These are the activations of a small neural network, seen along a few directions. Each row is one input.
In each table, some parts of the input vary, and every possible input appears once, in random order.
Descriptions start from the smaller parts, as in this example, which fits no table here: one of 6 places along a line, together with either a single point or one of 9 places around a ring or (one of 3 separate values, together with one of 8 places around a ring).
Shared parts are said once, and a part with two or three values counts as separate values.
In the rows, 128 means zero.

Other details of the inputs shift rows strongly along two fixed directions, in all tables alike. That doesn't count.

Table:
R1: [112 182  93 131 166 110 130 115 169  77 139 146 163 119  64]
R2: [134 128 139 111 103 143  84 130 100 135 118 151 118 114 170]
R3: [108  82 158 126 136 109 236 125 141 135 162  97 116 181 106]
R4: [149 133 143 112 106 155  84 126  92 148 107 170 120 104 175]
R5: [144 115 130 152 123 121 136 125 154 114 109 101 134 143 108]
R6: [144 120 151 113 112 136 120 135  98 155 127 137 116 121 153]
R7: [173 134 124 141 101 152  75 125 129 129  78 131 133  94 166]
R8: [121  67 172 107 110 115 217 127 108 155 152  87  91 173 140]
R9: [121 150 124 123 135 125 113 132 141 111 138 143 153 123 108]
R10: [178 100 138 137  77 164  82 121 101 164  72 123 102  93 214]
R11: [131 102 144 123 121 129 144 139 103 161 138 119 106 137 148]
R12: [117 177 106 121 146 120 101 124 156  85 136 148 169 112  83]
R13: [115 141 112 136 147 133 118 128 133 129 131 143 132 123 119]
R14: [126 121 132 127 120 138 104 140 114 143 132 140 128 125 149]
R15: [130 117 133 124 121 137 108 136  98 160 126 131 105 120 156]
R16: [135 124 128 158 123 121 143 123 150 117 104  96 136 140 116]
R17: [111 150 105 129 143 122 104 127 142 103 137 135 144 120 109]
R18: [102  95 133 130 143 111 200 121 135 128 151 104 109 166 117]
R19: [126 126 126 124 115 147  77 138 104 148 122 147 120 114 164]
R20: [109 188  82 134 175 102 117 124 165  83 145 128 160 110  54]
R21: [109  87 150 115 131 100 221 123 131 131 161  83 101 174 109]
R22: [120 176  95 142 162 127 102 131 152 106 132 158 160 107  87]
Description of these inputs: either one of 4 places along a line or (one of 3 separate values, together with one of 6 places around a ring).
Start at R15 and move only the place on the ring of 6, one step at a time. The first step leads to R11. Which rows follow, in order?
Answer: R6, R8, R21, R20

Table:
R23: [108 129 116 118 165  97 182 138 137 123 169 101 130 144  63]
R24: [138 130 155 113 115 153 100 139  84 154 122 176 136 113 161]
R25: [153  87 163 115  83 155 155 117 115 160 101 123 123 130 182]
R26: [143 174  99 161 148 140  71 118 158  89  94 162 160  98 119]
R27: [156  85 142 145 103 144 112 145 100 169 102 101  91 118 192]
R28: [134 184  78 151 149 114 103 116 163  88 110 107 152  94  87]
R29: [166  82 156 104  72 160 122 111  82 171  83 127  77 113 225]
R30: [ 99  94 157 134 135 119 196 128 110 147 158 133 100 177 125]
R31: [ 65  81 129 106 133 109 193 130 133 113 179 102 102 176 137]
R32: [ 91  89 156 102  94 150 118 143  99 153 151 147 120 149 202]
R33: [129  88 165 111  84 118 132 125 113 114 112  97 106 166 147]
R34: [131 110 113 145 130 110 187 133 156 118 132  69 121 141 100]
R35: [164 135 153  94 113 152  85 137  91 160 124 166 124 100 167]
R36: [172  89 149 137  82 156 118 138 105 164 102 121 111 123 190]
R37: [133 170  87 149 141 149  33 128 111 146 100 152 129  79 142]
R38: [112 104 161 128 112 104 164 113 160  78 136  99 140 184  91]
R39: [133 100 153 108 120 101 212 131 124 137 156  82 104 146 113]
R40: [142 180  87 160 152 129  54 123 143 106  98 128 147  82 122]
R41: [126  81 152 144 109 123 222 127 151 130 127  84 131 173 128]
R42: [123 102 150 102 136 110 200 134 125 146 163  91 100 150 108]
R43: [146 161  97 143 132 129 110 116 149  97  98 126 132 111 123]
R44: [139 151 127 107 127 107 142 116 119 120 137 117 121 108 115]
R45: [160 123 132 142  99 152 106 113 121 128  90 146 121 115 174]
R46: [127 103 148 102 128  96 224 111 131 114 151 100 103 158 109]
R47: [ 60 165  83 125 172 109 137 119 185  53 179 150 174 142  64]
R48: [ 89 131 109 108 122 132  78 133 107 128 153 133 119 112 162]
R49: [126  68 180 121  93 106 181 136 141 120 148  71 125 194 112]
R50: [130 190  97 114 161 130  73 122 115 104 122 179 146  91 101]
R51: [136 185 115 115 146 113 133 107 158  74 133 165 162 107  80]
R52: [131 177 106 122 164 120 101 136 139 111 149 164 171 108  73]
R53: [114 180  76 136 168  93 164  99 198  72 138  86 161 113  36]
R54: [140 185 109 105 139 132  70 122 108 124 123 154 135  79 121]
R55: [150 115 126 146 119 142 102 123 115 138  89 127 102 120 178]
R56: [123 188  96 133 158 126  60 143 118 137 136 159 141  89  97]
R57: [145 111 123 152 123 145  93 146 124 155 110 140 133 119 148]
R58: [118 168  82 148 161 136  86 122 143 117 111 150 136 110 102]
R59: [137 123 118 128 134 114 183 117 180 112 139  95 155 135  81]
R60: [146 104 160  87 110 144 137 119  74 160 122 144  80 131 183]
R61: [132 113 151 119  95 115 103 143 126 112 122  90 126 140 120]
R62: [105  77 125 150 140 103 191 127 133 151 136  71  97 163 122]
R63: [139  98 166 116  77 126  89 128  91 134 110  95 100 144 170]
R64: [ 99  84 147 153 133 134 203 135 143 153 143 104 126 177 120]
R65: [179 136 154 100  95 146  88 134  92 152 119 164 128  95 174]
R66: [ 98 158  91 163 173 123 146 118 179  95 139 139 157 144  61]
R67: [139 136 136 108 124 139  77 126  66 161 121 151 105  95 165]
R68: [152 142 162  99 108 159  94 133  94 152 114 177 132 105 174]
R69: [ 91 143 134 143 157 111 182 139 147 125 161 138 152 163  77]
R70: [149 102 179 101  92 138 169 130 102 149 128 139 117 131 167]
R71: [118 152  92 166 159 127 111 122 167  96 116 152 158 123  90]
R72: [ 72 106 117 114 148 106 169 140 164 107 192 111 143 167  97]
R73: [165 161 107 156 129 150  42 142 138 125  95 156 155  84 145]
R74: [116 181 101 141 169 113 105 143 148 120 154 162 165 120  68]
R75: [139 114 121 140 117 159  72 145  92 181 108 133 101 101 170]
R76: [113 171  98 170 173 111 150 125 203  73 128 119 190 134  56]
R77: [ 94 135 121 135 161  96 169 126 122 141 163 105 113 152  93]
R78: [121  72 156 152 112 139 169 140 123 164 115 115 119 162 163]
R79: [137 108 120 144 123 142  96 127 108 151  92 138 101 122 173]
R80: [129  84 187 121  79 127 144 133 123 123 121 100 135 180 146]
R81: [146 136 154  98 117 149 110 114  97 135 121 177 117 111 160]
R82: [134 162  85 154 150 131  58 142 142 127 105 135 145  85 110]
R83: [133  82 139 118 113 113 205 122 144 142 134  66 104 144 122]
R84: [123  86 167 110 121 134 177 124  89 148 143 146 100 157 153]
R85: [123 118 123 127 134 115 201  96 177  94 129 108 142 145  88]
R86: [130 175 110 126 140 142  56 130  92 141 115 184 118  98 143]
R87: [ 96 122 113 107 121 134  80 149 112 133 157 134 120 112 157]
R88: [137 173  88 154 150 149  55 140 146 131 117 164 165  95 107]
The inputs of R39 and R51 match in every part but one. If R23 is changed in the same way as R39 into R51, which row does it become?
Answer: R84
Describe the family of inputs behind these rows.
Answer: one of 6 places around a ring, together with either one of 2 separate values or one of 9 places around a ring
Start at R25 and move only the place on the ring of 6, one step at a time. The first step leads to R59. Which rows follow, in order?
Answer: R83, R53, R29, R85
Change only the choice among 2 separate values in R48. List by row number the other rows that result.
Answer: R63
List by row number the other rows that have the place on the ring of 6 in common with R58.
Answer: R29, R31, R33, R43, R46, R50, R55, R60, R79, R86
List by row number the other rows that have the place on the ring of 6 in common with R52.
Answer: R35, R36, R49, R57, R59, R65, R72, R73, R74, R88
Change only the place on the ring of 9 in R44. List by row number the other rows that result.
Answer: R28, R37, R40, R53, R54, R62, R67, R77
Change only the choice among 2 separate values in R87. List by row number the other rows that result.
Answer: R61

Table:
R89: [151  86 161 141  87 153 126 130 108 162  96 124 110 139 186]
R90: [150 122 127 145 119 140 127 124 122 148 100 117 116 116 146]
R91: [148 171 114 140 127 135  93 121 160  91 102 147 171 105 106]
R92: [126 150 121 130 131 140  67 139 112 134 124 158 141 108 138]
R93: [127 163 118 123 140 141  94 118 116 118 123 183 133 109 131]
R94: [127  69 165 127  92 138 130 142  85 174 128 111  91 153 191]
R95: [110 117 120 122 132 144 130 128 118 145 140 148 116 124 159]
R96: [141  92 153 115 109 119 172 123 125 133 131  95 107 146 135]
R97: [117 148 106 141 143 120 101 138 136 118 132 124 141 124 107]
R98: [126 191  91 131 166 132  89 128 136 119 133 169 152  89  90]
R99: [146 150 124 110 113 131  78 126 101 134 118 138 120  94 151]
R100: [132 190  98 114 151 121  82 125 132 103 131 154 154  85  93]
R101: [161 146 119 118 118 134  85 122 118 128 108 135 125  91 141]
R102: [133 104 150 124 113 152 110 141  89 171 127 158 111 127 178]
R103: [123  57 151 138 121 114 210 131 127 160 141  69  87 175 137]
R104: [109  68 149 113 103 142 147 131  89 170 138 117  83 146 198]
R105: [103 109 125 146 148 100 198 128 183  99 151  86 147 175  65]
R106: [142 154 100 140 142 128  93 126 140 121 115 127 135 102 106]
R107: [ 87 116 129 135 153  99 195 129 163 106 167 101 146 176  69]
R108: [126 154 119 123 126 132  76 119 113 112 114 156 124 113 139]
R109: [147 144 129 122 114 134  91 129 140 104 116 139 151 116 126]
R110: [153 161 109 135 133 128 116 117 145 111 104 128 145  99 111]
R111: [139 153 131 115 107 138  66 133 120 112 117 151 148 106 143]
R112: [150 116 146 113 102 136 117 126 122 128 114 127 123 122 148]
R113: [130 122 130 125 118 131 108 131 101 152 123 118 105 121 151]
R114: [145 121 157 101 102 151 110 131  90 153 123 167 117 114 173]
R115: [122  94 152 108 132 115 212 127 116 149 160 113 104 153 126]
R116: [152  98 160 123  96 139 155 121 119 140 107 113 115 137 161]
R117: [124 158 108 134 146 133  77 140 120 129 128 153 142 109 120]
R118: [102 145 119 119 147  92 178 123 172  77 159  96 155 151  59]
R119: [129 120 126 157 131 127 148 127 152 124 116 110 139 138 117]
R120: [151  89 158 134  97 148 143 115 102 150  93 126  92 140 186]
R121: [106  98 150 117 129 118 171 118 110 130 145 123 101 163 133]
R122: [137 112 142 128 118 152 104 143  87 173 124 159 108 119 177]
R123: [136 175  98 135 145 128  75 113 150  86 106 157 147 103 102]
R124: [111 122 138 113 150 103 212 122 149 116 167 115 132 156  82]
R125: [103 145 125 120 158 106 187 126 171  92 164 132 162 153  62]
R126: [138 179  83 152 153 129  58 135 156 101 111 147 165  92  94]
R127: [114 151 110 133 156 118 119 133 131 128 139 130 133 122 102]
R128: [130 127 147 103 112 132 117 130 107 129 133 143 128 124 141]
R129: [129  89 159 123  89 142 108 140  93 160 121 127 107 145 183]
R130: [131 101 149 116 113 140 123 134  78 176 127 127  89 128 174]
R131: [132  73 158 124  97 136 134 140  76 183 124 105  77 146 194]
R132: [141 165 127 105 123 137  72 128 104 126 120 160 136  92 140]
R133: [138 108 133 141 116 138 104 136 123 142 114 124 123 128 149]
R134: [124 147 128 126 131 145  96 135 122 135 130 171 147 118 132]
R135: [119 161 105 135 164 126 122 132 136 129 142 150 141 114  98]
R136: [102 112 144 116 137 103 194 128 153 103 164 104 142 169  86]
R137: [154 181 108 135 134 131  94 116 154  96  99 143 162  91 104]
R138: [128 169  80 152 145 137  85 118 165  95 106 140 158  95 114]
R139: [ 93 125  86 145 162 100 179 119 192  85 152  86 144 151  69]
R140: [ 86 106 111 132 138 109 172 125 152 111 156  89 120 154 115]
R141: [113 115 114 161 160  97 219 121 180 110 140  71 135 162  66]
R142: [117 120 137 112 128 104 169 124 135 114 149  97 123 148 107]
R143: [127  81 141 156 126 119 200 130 142 144 125  83 113 165 128]
The inputs of R109 and R91 match in every part but one. If R123 is changed in the same way as R109 into R91, which row does it become?
Answer: R120
Describe the family of inputs behind these rows.
Answer: one of 5 places along a line, together with either one of 2 separate values or one of 9 places around a ring
Change only the choice among 2 separate values in R140. List by row number the other rows that result.
Answer: R108

Table:
R144: [146 153  96 159 127 155  25 137 106 151  87 153 126  83 166]
R145: [120  60 172 101 105 117 203 128  91 167 155 100  77 169 164]
R146: [ 95 153 111 127 174  99 193 118 169  93 166 121 153 149  48]
R147: [111  55 182 110 107 127 204 133  98 163 152 111  88 182 167]
R148: [161 122 142 123  84 157  57 129  95 147  85 140 117  98 196]
R149: [149 164 127 109 123 147  63 130  89 145 116 175 130  84 155]
R150: [141  69 182 100  74 159 108 140  58 185 124 147  84 141 222]
R151: [149 194  86 136 145 128  59 120 157  86 100 145 163  80  91]
R152: [ 84  76 132 134 146 114 198 140 120 158 170  97  97 171 128]
R153: [157 149 123 139 107 154  57 129 124 124  89 162 143  92 161]
R154: [123 147 105 146 164  94 193 119 187  88 140  88 154 143  49]
R155: [118 202  94 117 147 125  59 129 143  88 132 168 168  90  92]
R156: [129  83 146 138 124 117 217 119 148 136 133  84 110 169 120]
R157: [109 164  93 152 165  99 155 120 207  61 144 101 182 140  35]
Describe the family of inputs behind these rows.
Answer: one of 2 separate values, together with either a single point or one of 6 places around a ring
